These are the activations of a small neural network, seen along a few directions. Each row is one input.
Each table varies a few parts of the input and shows all the possible inputs, shuffled.
Descriptions start from the smaller parts, as in this example, which fits no table here: one of 3 separate values, together with either a single point or one of 9 places along a line or (one of 4 places along a line, together with one of 5 places around a ring).
Shared parts are said once, and a part with two or three values counts as separate values.

Other details of the inputs vary at random and push rows far along two fixed directions, the same in every table; ignore that.
To show where, the next rows are all for the same input, with only those details redrawn:
[-37  35 -14  70  27   8 -48 -21   1 -13   0 -46 -63  56 -47 -38]
[-26  31  -7  58  62   3 -51  18  19 -31 -28 -19 -46  23  -1 -45]
[-20  -4  12 -13 -32  11  31 -49 -34 -34  14  -9  53 -67  15  90]
[-12  35  -9  58  80   3 -38  33  19 -39 -41  -5 -23  27  13 -70]
[-45  21 -34  67 -21   7 -28 -82  -8   8  46 -90 -45  60 -89  21]
[-16  11  23 -12  17  12  10  22  -4 -61 -35  32  37 -77  76  50]
[-24 -10  15 -12 -32  10  32 -52 -30 -30  15 -10  49 -64  14  92]
[-28 -13  14 -13 -29  10  27 -50 -37 -29  14 -14  46 -62  17  94]

Table:
R1: [-40   2  20   6  -5  -1 -12 -26  -1  -1  35 -54 -49  79 -31  24]
R2: [ 37  32 -47  22 -76  -6  30 -83  -1  -7  58 -68   3  31 -91   1]
R3: [ -34   36   -6   46   54   10  -20   13   -9  -27  -45  -24  -25   14
  -15 -101]
R4: [   6  -31  -35   56  -13   -1  -51    0  -14   66   40   -5  -41   52
  -62 -110]
R5: [ 23 -30  45 -32  25 -39   2  27  41  48   3  15 -61  19  -1 -34]
R6: [-20  -4  12 -13 -32  11  31 -49 -34 -34  14  -9  53 -67  15  90]
R7: [-18 -11  58 -48  44  -6  32  57   2 -39 -45  39  12 -11  65 -36]
R8: [-14 -50  39 -33  36 -32   5  40   8  49  13  33 -52   8 -10 -59]
R9: [ 67  10 -23 -77  20   7   7  93  50  51 -96  80  46   1  81  -2]
R10: [ 43 -42  14   7  -1  13 -40  75  -2  -3  -3  81  23 -61  75 -26]
R11: [ 27   2 -46 -54 -45  20   4  32  26  78 -22  42  36  15  20 105]
R12: [  13   24  -69   51  -49   -9   12  -75  -18   -4   91  -72   -3   51
 -110   16]
R13: [ 15  30 -71  -7   8  10 -31  50  33 100 -35  19 -23  95 -37 -40]
R14: [ 51 -50  15 -19 -95  -3  15 -42 -22  43  53  22  43 -39  -1  38]
R15: [-11 -62  45 -62   7 -33  15  18   3  37  43  37 -29 -25  13  43]
R16: [ 30  25 -37  19  14  -4  11  26 -16 -40  -2  10   2 -13 -17 -83]
R17: [  1   4  28 -35 -46   7  54 -69 -24 -29 -10 -27  62 -66  10  60]
R18: [ 31   8  59 -29  81  -9   2  94  53 -60 -77  42  -3  19  96 -79]
- Changing only one part turns R9 into R11. The same change can be made to R17. Which row results? => R6
- What is each input in this table made of? => one of 3 separate values, together with either a single point or one of 5 places around a ring
- Which other rows agree with R3 in the choice among 3 separate values? List them by row number. => R4, R7, R8, R13, R16

Table:
R19: [-13  14 -30  51  13   5 -41   3  -3   8  10 -14 -33  30 -34 -40]
R20: [ 14  -6   7   0  -7   9   3   2  -5 -24  -4  25  36 -45  35  15]
R21: [-26   0  -9  -7 -24   8  12 -38 -20   7  10 -18  16 -10  -8  69]
R22: [ -3   3  13  16  34 -12  -7  10   7  -5  -7 -10 -27  16 -13 -58]
R23: [ -9  33 -22  27  18   3 -14  -6  13   4 -17 -32 -26  48 -34 -36]
R24: [-11   7   7  25  22 -10 -15  -3  10  -7  20 -29 -47  44 -34 -48]
R25: [ 10  20 -28  44   9   0 -22  -1  10  -8  12 -24 -25  41 -36 -53]
R26: [  5 -36  -5 -58 -93  -1  33 -44 -16  76  41  -2  22  12 -26  77]
R27: [-21 -31  24 -20 -57  -4  32 -77 -32   5  55 -33  10 -24 -23  81]
R28: [-13 -19  37 -19  36  -2   0  45  -6 -27 -23  43   9 -54  58  -5]
R29: [ -6  29 -19  29  21   2 -15  -1  18  -7  -7 -34 -29  57 -29 -27]
R30: [ 27 -26  -6 -58 -40  -7  22   4  10  61  18  34  17 -15   3  57]
R31: [ 13   5  25 -16  41   6   3  55  15 -42 -59  42  32 -41  82   6]
R32: [ 33   7   7 -13  27   4  10  51   1 -40 -48  53  44 -60  61 -38]
- What is each input in this table made of? => either one of 2 separate values or (one of 3 separate values, together with one of 4 places along a line)
